Each row below holds a small network's activations on one input, seen along a few directions.
Each table varies a few parts of the input and shows all the possible inputs, shuffled.
A made-up example of a description, with smaller parts first: one of 8 places around a ring, together with either a single point or one of 9 places around a ring or (one of 3 separate values, together with one of 6 places along a line).
Shared parts are said once, and a part with two or three values counts as separate values.

Other details of the inputs shift rows strongly along three fixed directions, in all tables alike. That doesn't count.

Rows:
r1: [ 0.41  1.98  0.26  3.48  1.71  3.68  3.85 -3.11 -1.16  1.00 -0.38]
r2: [-2.16 -4.87  5.46 -0.42  4.32 -4.45 -1.08 -2.79 -0.60  0.04 -0.82]
r3: [-1.32 -3.77  5.24 -1.32  1.85 -3.56 -0.99  1.09  1.00 -1.86 -1.31]
r4: [-0.70 -3.06  1.95  1.03  4.59 -1.96 -0.35 -1.77  0.26  4.38  1.34]
r5: [-0.82 -1.39 -1.53 -2.42 -1.96 -1.14 -2.46  1.59 -0.23 -1.03 -1.05]
r6: [-0.19 -2.99  3.67  1.83  4.15 -1.89 -1.38 -3.70  0.29  4.87  2.54]
r7: [-2.23  0.26  2.35  0.84 -1.72  0.65 -0.46  0.01 -2.60 -4.77 -3.04]
r8: [-0.13  4.85  0.18  1.59  1.58  4.53  3.92 -2.27 -0.24 -1.40 -2.56]
r9: [-1.23  3.04  0.17 -2.97 -4.02 -0.03  0.53  3.47 -0.09 -7.42 -3.69]
r10: [-1.06  3.43 -3.22  0.44 -1.64  3.90  1.16 -0.67 -1.20 -3.33 -2.24]
r11: [ 2.72  0.99 -0.32  0.46  1.81 -0.70 -0.14 -0.18  2.74  6.49  4.49]
r12: [ 0.88  1.21  0.51 -1.66 -2.63 -1.56 -0.91  3.16  1.21 -1.16  0.85]
r13: [ 2.11  0.76 -4.82 -0.26 -1.92 -0.91 -1.15  0.40  0.04  2.95  3.06]
r14: [-0.59  3.00 -4.56 -0.29 -2.68  2.51 -0.13  1.60 -0.33 -1.29 -0.87]
r15: [-0.27 -2.66  2.79  1.48  2.70 -0.57 -1.50 -1.05  0.53  3.22  2.66]
r16: [-2.67 -1.85  1.16 -3.69 -3.46 -3.40 -3.09  3.02 -0.36 -6.58 -2.38]
r17: [ 0.87 -1.08  1.43  0.41  0.14 -2.23 -0.61  0.41  0.30  1.68  0.45]
r18: [-1.83 -3.15  3.02 -2.23 -3.05 -3.12 -3.32  1.53 -2.17 -4.81 -2.67]
r19: [ 2.47  2.31 -7.02 -3.00 -4.61 -0.75 -1.15  4.68  2.39  0.43  1.72]
r20: [-0.39 -0.62  2.23  1.33  0.63  0.46  1.71 -0.75 -0.59 -1.09 -0.22]
r21: [ 0.23 -2.91  1.18 -0.33  0.07 -0.35 -2.42  0.55 -0.14  1.16  1.50]
r22: [ 0.92  0.38 -5.00 -1.43 -1.38  0.20 -2.12  2.58  2.33  3.21  3.56]
r23: [ 0.07  2.65 -2.22  1.37 -2.22  5.10  1.14 -1.42 -2.84 -3.40 -2.47]
r24: [-2.53  0.07  1.88  0.14  0.43  0.75  0.17 -1.44 -1.39 -3.92 -3.10]
r25: [ 1.92  1.45 -6.16 -0.77 -4.06 -0.88 -1.56  2.96 -0.25  1.99  2.58]
r26: [-0.28  3.55  1.88  2.60  3.38  5.54  4.08 -1.20  0.40 -0.12 -1.45]
r27: [ 1.03  3.74 -1.49  2.29 -1.31  3.92  2.85 -1.09 -1.59 -2.38 -2.21]
r28: [ 1.44 -0.72 -0.06 -0.90 -1.46 -3.13 -1.19  0.70  0.65  0.82  0.76]
r29: [ 1.58 -1.13 -4.34 -1.44  0.33  0.45 -2.12  0.78  1.96  4.81  3.41]
r30: [ 1.50 -0.59  2.13 -0.97  1.03 -4.02 -1.28 -0.62  1.96  4.08  2.65]
r31: [-0.54  2.26  0.14  3.37  0.90  5.41  1.91 -1.84 -1.82 -1.33 -0.87]
r32: [ 2.16  0.23 -3.29  0.23 -1.20 -0.06  0.16  1.77  1.84  4.07  4.22]
r33: [-1.02 -1.41  1.11 -3.85 -3.40 -5.03 -1.94  2.67  0.25 -5.52 -3.16]
r34: [ 2.23 -0.50 -3.78  0.14 -0.39 -0.92 -1.36  1.05  0.83  4.61  4.48]
r35: [ 1.93 -0.53 -3.09  0.74  0.02  0.05 -0.93  1.32  0.69  4.33  4.26]
r36: [-2.32 -4.57  6.25 -0.59  3.19 -3.12  0.25 -0.28  0.69 -1.26 -0.78]
r37: [-0.82  0.89 -0.77  1.78  1.56  6.16  1.65 -0.82 -1.16 -1.19 -1.63]
r38: [-0.28  3.97  1.53  2.91  3.68  4.75  4.11 -2.29  0.03  1.35 -1.80]
r39: [ 2.07  2.25 -6.67 -1.81 -6.01 -1.31 -0.75  3.95  0.93  0.99  2.33]
r40: [-0.34  2.68 -1.45  1.81  1.15  3.86  3.94 -2.30 -0.55 -0.74 -1.61]
r41: [-0.07  5.12 -0.34  1.36  0.90  4.50  3.77 -1.51 -0.22 -1.62 -2.64]
r42: [-1.47 -3.82  4.47 -0.58  0.54 -4.56 -1.74 -0.90 -1.70 -2.20 -0.97]
r43: [ 0.82  3.49  2.56  3.76  3.68  4.18  3.86 -4.27 -0.57  2.00 -0.47]
r44: [ 0.59 -2.63  2.45  0.74  4.44 -2.62 -0.25 -1.34  2.00  5.58  1.42]
r45: [-1.09 -4.50  5.97 -0.18  2.29 -5.14 -0.60 -2.46  0.06  0.58  0.37]
r46: [-2.34 -4.76  4.88 -1.96  1.98 -3.23 -2.31 -2.03 -0.80 -2.14 -2.29]
r47: [-2.17 -0.65  1.52  0.11  0.29  1.37  0.97  1.07 -1.76 -4.92 -2.74]
r48: [-1.88  1.53 -2.80 -3.02 -5.80  0.13 -0.42  4.34 -2.17 -9.50 -4.10]
r49: [-0.68  1.50  0.92  3.79  4.34  4.50  4.58 -3.11 -0.48  2.23 -1.04]
r50: [ 2.34  2.27 -6.55 -2.85 -4.06 -1.52 -1.06  2.84  2.07  0.78  1.11]
r51: [-0.35  1.28  0.85 -0.43 -3.62  0.51  0.59  2.25 -1.60 -6.76 -3.44]
r52: [ 1.79  1.03 -4.82 -0.81 -2.68 -0.95 -2.40  0.52  1.00  3.26  3.56]
r53: [-0.26 -3.29  1.07 -0.94  2.69 -1.55 -1.90 -2.06  0.68  3.06  0.79]
r54: [ 2.67  1.16 -0.89  0.31  1.15 -1.71 -0.59  0.11  2.58  7.42  4.32]
r55: [-1.91 -3.99  4.58 -1.70  1.58 -4.18 -0.43  0.20  0.82 -1.71 -0.72]
r56: [ 0.42 -3.56  2.07  0.12  1.84 -0.93 -2.27 -1.13  0.01  2.80  1.97]
r57: [ 0.96  1.77  1.06  3.80  2.11  4.75  3.13 -1.13 -0.62  0.61 -0.41]
r58: [-1.77 -2.50  2.06 -3.24 -1.80 -5.12 -1.03  1.18  0.35 -3.78 -1.82]
r59: [ 2.22  0.77 -5.59 -1.55 -3.86  0.24 -2.41  1.24  0.09  1.99  2.19]
r60: [-0.69  1.62 -0.22  3.33  3.87  4.54  3.46 -3.50 -1.75  0.45 -1.60]
Description of these inputs: one of 2 separate values, together with one of 5 places along a line, together with one of 6 places along a line.
Changing only the choice among 2 separate values turns r26 into r12. The same change can be made to r41. Which row results? -> r30
Change only the choice among 2 separate values in r4. List by row number the other rows that result. -> r25
Change only the choice among 2 separate values in r14. List by row number the other rows that result. -> r7
Change only the place on the line of 5 in r7. List by row number the other rows that result. -> r6, r15, r31, r52
A walk changes only the place on the line of 6. It starts at r41 and steps to r33. List the rest of the walk in order. -> r58, r60, r24, r53
Change only the place on the line of 5 in r46. List by row number the other rows that result. -> r5, r29, r37, r53

Rows:
r61: [ 0.96 -3.26  1.91 -3.20  2.41 -7.99 -4.63 -1.18  3.86  6.43  5.10]
r62: [-1.01 -0.48  3.30 -3.12 -0.95 -4.83 -1.68  1.04  1.22 -0.05  0.65]
r63: [-1.60  0.11  1.67  1.18  2.98  3.32  1.28 -2.40 -2.10 -2.01 -4.48]
r64: [ 0.60  2.63 -5.67  0.70 -0.75  2.88  0.75  1.39  1.18  2.18  0.47]
r65: [ 2.36  3.15 -5.19  0.30 -3.22  0.73  0.89  1.44  1.54  2.34  3.93]
r66: [-1.29  1.41  2.70  2.29  0.68  1.03  1.35 -1.62 -1.26 -1.81 -2.87]
r67: [ 2.80  3.12 -4.16  0.45  0.01  3.07  2.04  2.73  1.62  2.12  0.64]
r68: [ 1.60  2.45 -4.86  0.61 -4.40  2.72 -0.10 -0.28 -2.84 -1.80 -1.64]
r69: [ 0.69  3.03 -2.29 -0.16 -3.19  1.77  1.66  0.49 -0.88 -0.64  0.65]
r70: [ 2.39 -1.33 -5.47  0.08  3.54  0.37 -0.88 -2.17  2.83  8.89  6.29]
r71: [ 0.86  1.55 -5.62  0.46 -1.44  3.58  1.23  0.52  1.27  1.66  1.00]
r72: [-0.11  0.56  2.90  2.82  3.55 -0.67  1.35 -1.70  0.35  2.98  1.66]
r73: [ 1.89  2.66 -6.81 -2.59 -1.58  2.13 -1.06  1.21  2.22  3.05  0.84]
r74: [-0.50 -3.50  0.38 -2.55 -5.49 -6.79 -4.01  2.75 -0.50 -3.09 -0.28]
r75: [-0.30  1.70 -3.15 -0.61 -0.02  1.10  0.80  1.75  0.31  1.83  0.90]
r76: [-0.23  3.00 -5.93 -0.91 -1.56  2.18  0.00  1.44 -0.59 -2.09 -0.75]
r77: [-1.84  0.61  3.23  1.35 -1.81  1.45  1.68 -1.61 -1.98 -5.87 -4.22]
r78: [-1.96  2.29  4.78  2.69  2.04  3.00  2.76 -3.27 -0.67 -2.68 -4.02]
r79: [ 0.22 -0.23 -0.82  0.99  3.95  1.00  0.48 -1.63  3.44  6.33  2.17]
r80: [ 0.01  0.00 -1.78  2.11  0.55  7.56 -3.02  0.83 -1.11  1.57  2.38]
r81: [-0.42  0.02 -3.93 -5.30 -3.15 -3.77 -3.53  3.18  2.27 -1.85  0.78]
r82: [-1.74 -0.97  2.68  1.44  2.74  4.48  2.21 -3.81 -2.43 -3.25 -4.62]
r83: [ 1.87  0.55 -3.58  0.33  3.80 -0.22  0.20  0.01  4.99  9.41  6.20]
r84: [-0.20 -1.46 -3.64 -4.87 -4.64 -3.66 -2.19  4.27  1.21 -0.85  1.85]
r85: [ 0.59 -2.74 -1.84  2.80  3.20  1.02  0.32 -1.86  0.80  6.22  2.67]
r86: [-1.84 -1.83  0.19 -3.05 -2.16 -5.28 -2.19  4.18  1.01 -3.09 -0.11]
r87: [-3.23  0.86  0.26  0.64 -2.81  3.53  2.80  1.33 -4.58 -8.59 -5.16]
r88: [ 3.61  2.88 -0.97  1.94 -0.14  3.11  2.99 -0.29  0.82  2.12  1.32]
r89: [-1.80 -4.18  6.79  1.33  2.32 -3.64 -0.05 -2.25 -2.35  0.24 -0.01]
r90: [-1.84  0.66  4.57  2.80 -1.14  6.50 -2.60 -0.38 -3.96 -4.84 -1.63]
r91: [-1.03  1.44  3.83  2.42  2.33  2.95  1.66 -3.91 -3.06 -2.42 -4.82]
r92: [ 2.05 -3.10  6.50  4.39  6.04 -0.38  2.20 -3.44 -0.29  4.97  1.70]
r93: [-2.57 -3.72  1.81 -1.11 -2.07 -3.77 -0.97  2.78 -1.39 -5.49 -1.32]
r94: [ 1.01  1.49 -2.79  1.93 -2.69  0.14  0.92  1.09 -0.91  0.08  2.00]
r95: [-2.16 -2.05  5.50 -0.50  1.98 -4.23 -1.73 -2.00 -1.61 -3.05 -2.00]
r96: [-0.11 -2.42  4.69  2.82  6.40 -0.20  0.85 -6.37 -0.25  4.15  1.97]
r97: [-0.30  3.16  0.47 -1.14 -2.17  1.75  0.17 -0.90 -0.95 -3.74 -3.97]
r98: [ 1.37  3.67 -4.82 -1.62 -6.07  2.76 -0.05  0.64 -1.89 -4.36 -2.70]
r99: [ 0.10  4.54 -5.86 -2.01 -2.77  2.82  1.20  2.91  1.39  0.14  0.54]
r100: [ 0.39  0.18  3.25  2.48  3.29  4.61  4.36 -1.26 -0.53 -2.02 -2.63]
r101: [-0.65 -4.50 -2.21 -4.85 -4.90 -5.19 -4.91  3.16 -1.18 -3.68 -1.60]
r102: [-2.17 -6.70  5.11 -2.73  1.44 -7.34 -2.57  1.08  1.75 -0.78  1.48]
r103: [-2.50 -3.59  4.69 -0.88 -1.61 -4.72 -2.15 -1.03 -3.54 -6.94 -3.01]
r104: [-0.63  0.43  3.03  0.88  1.88 -1.36  0.70 -1.08 -0.69  2.03  0.49]
r105: [ 1.73 -3.58  5.55 -4.31 -0.11 -9.28 -3.64  2.48  3.94  2.20  2.20]
r106: [ 0.02  1.56  3.35  2.68  4.34  0.69  2.20 -2.85  1.78  3.84  1.99]
r107: [ 1.92  3.83 -3.23 -1.42 -1.94  2.79  1.92  3.35  2.12 -1.53 -1.06]
r108: [ 2.24  0.98 -2.79  1.86 -0.35  3.68  2.66  1.78 -0.43 -0.02 -0.20]
r109: [ 2.40 -0.98  1.15 -3.36 -2.89 -6.67 -2.77  4.30  2.04  0.18  1.29]
r110: [-1.64 -3.90  3.12  3.48  6.52  1.25  1.13 -4.87 -1.99  1.58 -0.06]
Changing only one part turns r94 into r93. The same change can be made to r103. Which row results? -> r110
Changing only one part turns r100 into r88. The same change can be made to r73. Which row results? -> r97
Describe the family of inputs behind these rows. -> one of 2 separate values, together with either a single point or (one of 4 places along a line, together with one of 6 places along a line)
Change only the choice among 2 separate values in r105. List by row number the other rows that result. -> r107
A walk changes only the place on the line of 6. It starts at r109 and steps to r72. List the rest of the walk in order. -> r104, r66, r95, r91
A walk changes only the place on the line of 4. It starts at r73 and steps to r63. List the rest of the walk in order. -> r82, r101
